A small network was shown many inputs. Here are its activations along a few directions, one row for each input.
In each table, some parts of the input vary, and every possible input appears once, in random order.
Descriptions start from the smaller parts, as in this example, which fits no table here: one of 8 places around a ring, together with either a single point or one of 11 places around a ring or (one of 3 separate values, together with one of 6 places along a line).
Shared parts are said once, and a part with two or three values counts as separate values.
In the rows, 128 means zero.

Other details of the inputs shift rows strongly along three fixed directions, in all tables alike. That doesn't count.

Table:
R1: [162 180 138 162  90 121 113  79  98 114 151 146 119]
R2: [126 121 111 107 159 161 146 136 148 164 104 117 126]
R3: [152 156 118 122  75 110 114  95 130  83 160 153 111]
R4: [120 117 109 123 153 140 141 150 140 172 116 119 127]
R5: [138 137 131 154  74 120  92  91 139 132 147 170 115]
R6: [ 57 125 165 119 197 123 114 169  53 113  66  94 120]
R7: [106 138 143 137 100 134 149 170  86 108 128 144  81]
R8: [165 110 101 121 146 108 119 114 159 155 129 123 166]
R9: [154 150 125 142  53  95 124 114 130 101 154 164 132]
R10: [109 122 149 117 167  78  87 123  53  38 106  87 192]
R11: [ 93 137 157 150 105 138 114 135 109 137 119 157  77]
R12: [117 102 125 106 175 160 167 155 165 134 144  95 128]
R13: [ 93 150 139 136 102 153 133 142  99 144 106 157  65]
R14: [102 133 151 146  85 152 160 145 123 117 138 151  85]
R15: [126 111 107 118 162 143 144 154 146 172 109 109 130]
R16: [149 137 136 145  65 122 116 103 139  94 169 170 129]
R17: [ 86 112 145 149 179  90  72 125  73  85  94 109 174]
R18: [133 141 123 147  90 101  92 117 109 129 130 156 122]
R19: [158 115 105 124 138 104 114 110 151 155 136 132 163]
R20: [127 115 124 113 136 138 174 160 142 142 128  99 134]
R21: [123 121 117 106 158 159 146 139 148 164 104 109 119]
R22: [157 116 113 111 147 113 113 119 163 165 137 112 167]
R23: [ 91 125 143 152 119 144 132 138 110 142 113 159  77]
R24: [113 109 128 128 155 159 142 143 157 165 113 113 110]
R25: [126 125 117 127 124 149 146 153 145 176 118 132  93]
R26: [164 126 109 116 120 123 115  89 152 143 130 145 148]
R27: [144 142 133 143  85  97  90 116 114 130 130 157 118]
R28: [171 123 108  93 128 116 142  94 172 113 145 100 195]
R29: [116 144 154 166 192  73  91 132  45  81 107  76 183]
R30: [166 132 114 104  95 118 136  90 152 109 151 121 171]
R31: [124 117 125  93 151 160 172 146 131 128 125  96 128]
R32: [106 149 148 131 103 143 122 138 101 136 103 154  74]
R33: [116 107 121 130 162 160 143 142 158 164 112 116 121]
R34: [151 159 143 178 107 127 114  94 118 119 158 142 126]
R35: [100 134 156 151 107 141 116 139 112 135 113 154  74]
R36: [124 107 133 118 151 158 161 149 153 127 143 112 129]
R37: [116 134 115 117 128 164 147 133 136 167 115 141  99]
R38: [171 119 103 107 129 104 126 117 162 115 166 113 171]
R39: [114 114 136 123 150 151 170 151 158 128 129 109 137]
R40: [160 114 109 114 137 116 125 102 187 109 173 112 163]
R41: [145 139 131 136  80 101 117 130 107  94 151 149 133]
R42: [172 122 102  87 136 123 131  97 166 108 161 105 174]
R43: [ 96 103 149 146 188  83  79 123  78  81  87 108 176]
R44: [123 126 118 113 142 152 147 128 138 163 114 138 110]
R45: [100 143 132 131 114 129 152 170 106 110 132 133  68]
Each input here is: one of 3 separate values, together with either a single point or one of 6 places along a line or (one of 2 separate values, together with one of 4 places along a line).
Q: Changing only the choice among 3 separate values turns R37 into R4. The same change can be made to R26. Which row results?
A: R8
Q: Changing only the choice among 3 separate values turns R32 into R27. The same change can be made to R44. Which row results?
A: R19
Q: Change only the place on the line of 4 in R5. List by row number the other rows that result.
A: R11, R17, R23

Table:
R46: [171 121  85  83  47  88  92  95 164 124 137 180 149]
R47: [158 158 137 165  53  96  63  79 124 130 137 188 114]
R48: [ 77 146 160 140  93 177 169 161 105 119 122 157  43]
R49: [161 178 130 146  42  95  98  84  95  79 159 172 121]
R50: [ 39 139 154 154 182 137 122 177  48 122  68 130  56]
R51: [103 134 146 159 142  86  50 108  59  81 105 152 138]
R52: [102 117 158 118 193  81  89 110  69  44 101  79 208]
R53: [113  77 115  95 214 173 200 173 193 162 127  56 148]
R54: [156 103 101 124 145 183 177 127 201 234 119 127 132]
R55: [131 139 120 132  88 162 178 163 148 153 156 148  72]
R56: [149 109 106 111 136 162 186 158 194 166 160 112 116]
R57: [188 145 111 158  47 107  74  60 160 158 158 184 150]
R58: [147 121 112 118 136 168 145 129 191 211 140 128 100]
R59: [193 105  99  82 192 109 123  75 185 112 145  58 248]
R60: [148 109 122 115 195  64 100 125  93  76 127  62 226]
R61: [ 97 167 147 142  86 149 167 165  79 125 124 150  48]
R62: [ 44 109 173 136 184 139 144 188  67  81  90  93 107]
Q: What is each input in this table made of?
A: either a single point or one of 6 places along a line or one of 10 places around a ring
Q: Which of the alternatives is R46?
A: a single point
